Questions about the grid below.
1) The entry in the top-right corner?
2) The bottom-right entry?
3) The first entry on the main diagonal?
4) The entry directly below the smallest entry?
5) The second-last entry, reading row by row?
6) The entry directly below 142?
7) The bottom-left entry?
8) The first entry in the row that holds the largest entry?
[[122 132 129 133 113 127 121 120 117 123 121 130]
 [125 129 125 128 116 130 124 132 122 134 121 135]
 [128 127 127 124 118 119 134 118 134 118 138 119]
 [125 143 141 136 112 120 146 103 140 121 131 117]
 [127 128 121 127 117 136 122 137 118 139 119 137]
 [130 126 123 123 119 127 119 128 119 124 126 129]
 [130 148 145 138 122 135 119 143 123 132 126 130]
 [132 144 139 139 127 134 130 133 128 137 127 131]
 [127 146 143 134 113 127 136 128 134 133 129 129]
 [128 121 121 125 139 132 136 127 133 136 124 129]
 [129 110 115 113 123 133 130 144 128 139 125 136]
 [134 140 135 141 134 126 123 128 127 119 136 122]
 [132 112 117 112 122 135 113 133 110 140 107 142]
 [128 126 122 128 139 132 126 120 118 138 112 137]
 [127 116 126 122 141 110 146 105 145 108 145 113]]
1) 130
2) 113
3) 122
4) 137
5) 145
6) 137
7) 127
8) 130

grid =
[[123 138 141 129 126 127 126]
 [135 134 131 115 112 109 132]
 [127 134 120 129 117 123 127]
 [127 127 131 113 123 128 117]
 [141 131 130 129 129 124 130]
 [122 122 150 129 128 125 127]
 [132 122 131 129 136 131 126]
 [117 117 134 126 127 128 128]
 [129 124 131 141 137 138 130]
 [117 142 125 121 125 136 122]
 [127 127 128 137 136 121 124]
 [136 126 129 136 139 121 128]
 [120 125 127 135 128 113 123]
 [131 124 135 117 130 142 127]]
Rows and columns are numbered from 0.
Report the top-left entry.
Answer: 123
Report the entry at row 0, column 2.
Answer: 141
The bottom entry of the column that holds the largest entry is 135
Report the entry at row 1, column 2.
Answer: 131
The entry at row 1, column 0 is 135
Report the entry in the top-right corner.
Answer: 126
Report the entry in the bottom-left corner.
Answer: 131
Report the entry in row 0 and column 1.
Answer: 138
Report the entry directly below the largest entry.
Answer: 131
The entry in row 2 and column 0 is 127
Report the bottom-right entry.
Answer: 127
The maximum is 150
Report the bottom entry of the column that holds the smallest entry.
Answer: 142
Report the entry in row 1 and column 1.
Answer: 134
The top entry of the column that holds the smallest entry: 127
Report the entry just left of the smallest entry.
Answer: 112
Report the entry just left of the largest entry.
Answer: 122
